A small network was shown many inputs. Here are its activations along a few directions, one row for each input.
In each table, some parts of the input vary, and every possible input appears once, in random order.
Descriptions start from the smaller parts, as in this example, which fits no table here: one of 4 places along a line, together with either a single point or one of 9 places along a line or (one of 2 separate values, together with one of 8 places around a ring).
Shared parts are said once, and a part with two or three values counts as separate values.
In the rows, 128 means zero.

Other details of the inputs shift rows strongly along two fixed directions, in all tables alike. That doesn't count.

Rows:
x1: [146 111 112 115  93 143 159 143 179 139 117  81]
x2: [115 153 199 121 217 127 146  66 112  67 169 163]
x3: [157 119 127 141 109 125 165 141 193 141 103  18]
x4: [127 102 135 114 112 122 131 121 159 112 102 123]
x5: [108  86  45 172 133 149 108 118  59 220 165 207]
x6: [112 161 208 101 187 121 171  90 143  61 161 156]
x7: [ 93  88  72 123  95 187 111 131  78 149 141 215]
x8: [ 81  93  58 180 115 205 104 122  63 193 139 200]
x9: [171 109 116  92  86 134 157 159 190 121 108  39]
x10: [124 156 176  93 146 148 133 140 118  74 119 134]
x11: [ 91  88  53 164 114 206  95 129  51 179 145 195]
x12: [110 182 216  98 175 142 148 123 123  58 127 158]
x13: [110 118 117 121 134 118 118 130  89 153 143 216]
x14: [174 132 126 102 114  84 125 143 165 103 134  78]
x15: [105 176 176 114 151  85 121 100 110  95 153 187]
x16: [172 155 148 122 132  91 108 153 145  98 117  54]
x17: [121  85  85 138  63 145 138 151 163 164  88 104]
x18: [133  81  82 164  98 145 112 133 146 169  89  74]
x19: [125 134 145 110 170 104 139 112 105 129 166 190]
x20: [109 204 210 116 178  79 117 102 108  71 141 164]
x21: [175 142 148 123 129  86 137 170 168 144  92  31]
x22: [105 126 138 138 118 145 133 136 133 126  98 128]
x23: [179 149 139 119 139  90 124 137 150 102 140  60]
x24: [111 162 218 103 191 117 131  97 127  47 120 156]
x25: [174 133 116 117  81  88 103 179 164 119  82  44]
x26: [123  97  86 169  92 156 129 148 144 176  92  73]
x27: [162 136  98 153  94  84 128 134 169 172 118  32]
x28: [139  64  71 138  85 133 132 122 169 164 107  93]
x29: [155  96  66 125  59 107  96 166 142 152 106 107]
x30: [112 148 152 132 173 164 150  99 104 113 168 166]
x31: [106 127 120 136 145 125 106 137  75 156 128 205]
x32: [109 175 215  83 170 138 158 113 130  53 146 180]
x33: [163 141 152 105 138 139 156 138 157 100 132  55]
x34: [ 87  99  40 171  98 129  97  95  77 206 169 217]
x35: [ 95 151 113 170 146 119  93 100  72 156 154 177]
Each input here is: one of 5 places around a ring, together with either one of 3 separate values or one of 4 places along a line.
- The inputs of x19 and x5 match in every part but the place on the ring of 5. If x14 is changed in the same way as x19 into x5, which row does it become? => x23
- Which other rows does x16 become when the choice among 3 separate values takes its other values? List them by row number. => x21, x35
- Which other rows does x13 become when the choice among 3 separate values takes its other values? List them by row number. => x15, x29
- Which other rows does x30 become when the place on the ring of 5 takes its other values? List them by row number. => x1, x8, x12, x32

Rows:
x36: [123  99  79 135 114 121  93 105  97 145 147 181]
x37: [ 97 110 110 141 121 182 136 135  96 169 121 176]
x38: [158 123 149  99 141 134 155 130 168  87 138  93]
x39: [101 138  83 149  99 173 126 109 101 151 171 161]
x40: [185 123 117 113  96  80 155 158 194 153 116  46]
x41: [172 145 131 123  99  99 142 187 171 159  96  40]
x42: [104 130 101 154 114 120  94 143  88 169 125 186]
x43: [155 120 124 143  98 124 124 152 179 117  74  25]
x44: [111 121  95 145 116 139  78 135  77 151 126 172]
x45: [106 163 214  78 161 116 153 116 138  57 121 167]
x46: [151 103 126 107  77 103 153 142 215 135  76  53]
x47: [123 131 156  92 131 146 165 140 140 114 121 138]
x48: [112 158 212 108 197 128 175  87 142  83 154 135]
x49: [149 128 129 130 149 116 129 111 126 128 150  95]
x50: [112 117 108 150 144 117  95  90  88 133 153 166]
x51: [152 108  98 150 108 156 137 154 155 145  99  44]
x52: [104 112  93 167 125 104 106 104 100 170 146 174]
x53: [177 136 118 132 117 111 128 155 162 144 101  14]
x54: [105 176 225 101 169 125 145 117 129  67 112 156]
x55: [114 113  92 162 139 123 127 109  96 180 165 166]
x56: [139  67  58 140  68 142 112 138 158 152 104 108]
x57: [136 174 198 100 174  64 139 102 138  72 155 165]
x58: [ 83 111 106 164 122 156 117 109 104 163 107 171]
x59: [154 165 189  85 189 102 142 100 124  66 174 143]
x60: [ 93 112 104 159 137 174 139 114 100 172 126 162]
x61: [107 114 142 138 126 124 141 102 153 132 112 121]
x62: [123 122  94 140 130 159 100 140  73 161 145 164]
x63: [132  73  70 129  79 153 151 139 167 188 111 108]
x64: [101 131  96 172 129 113  98 121  90 172 129 172]
x65: [116  94  86 124 117 182 125 142  93 134 143 178]
x66: [128 186 199 118 193  94 111 101 109  64 139 129]
x67: [109 203 196 108 146 115 136  91 134  49 162 140]
x68: [173 122 115  98  76  90 113 172 172 120  86  44]
x69: [110  90  88 158 139 173 128 106 102 146 157 154]
x70: [111 132  94 166 144 132 119 126  86 182 148 164]
x71: [151 141 139  92 139 123 128 143 116 106 144 126]
x72: [119 119  89 128 118 131 124 147  88 169 153 190]
x73: [113 106  99 146 126 190 118 142  86 144 134 165]
x74: [158 118 131 125  82 131 121 174 176 114  69  38]
x75: [158 102 121 137  95 114 132 138 193 116  90  25]
x76: [123 158 201  83 165 124 133 123 127  32 134 157]
x77: [128 183 202  89 166  73 134 130 124  67 142 167]
- What do these inputs look like to the network? => one of 2 separate values, together with either a single point or (one of 4 places along a line, together with one of 5 places around a ring)
- The inputs of x54 and x37 match in every part but the choice among 2 separate values. If x42 is changed in the same way as x54 into x37, which row does it become? => x41

Rows:
x78: [132 101 116 120  99 150 152 138 168 141 103  90]
x79: [163 184 196  93 155  76 141 142 158  79 127  74]
x80: [135  89  53 149  68 114 108 148 132 200 109 116]
x81: [ 80 136 137 135 156 147 107  99  67 108 155 241]
x82: [ 88 132 127 147 179 139 119  72  69 130 183 224]
x83: [133  89  55 176  90 143 106 139 124 199 111  89]
x84: [ 90 137 132 125 157 153 104 104  62 105 164 234]
x85: [139 161 208  96 154 125 172 132 180  67 110  74]
x86: [149 135 117 136 109 103 114 155 139 150 103  85]
x87: [150 123 107 142 116 121 128 134 146 149 126  70]
x88: [132  99  58 160  71 118 106 154 129 199 104 113]
x89: [120  77  64 156  76 179 127 154 132 185  92 100]
x90: [127  87  59 151  68 146  98 159 126 176  88 109]
x91: [165 165 190 102 168  87 157 119 170  76 141  64]
x92: [150 108 108 113  90 119 124 153 156 128 108  98]
x93: [152 174 199 117 167  88 153 117 170  80 128  62]
x94: [155 153 201  82 155 125 174 132 180  63 122  79]
x95: [ 99 139 127 129 168 124 110 102  60 126 182 241]
x96: [115 144 168 103 150 117 127 109 120  85 139 172]
x97: [ 85 128 137 128 165 185 133  99  71 113 165 222]
- What do these inputs look like to the network? => one of 4 places along a line, together with one of 5 places around a ring
- Which other rows does x89 become when the place on the ring of 5 takes its other values? List them by row number. => x78, x85, x94, x97
- Which other rows does x93 become when the place on the line of 4 takes its other values? List them by row number. => x81, x85, x88
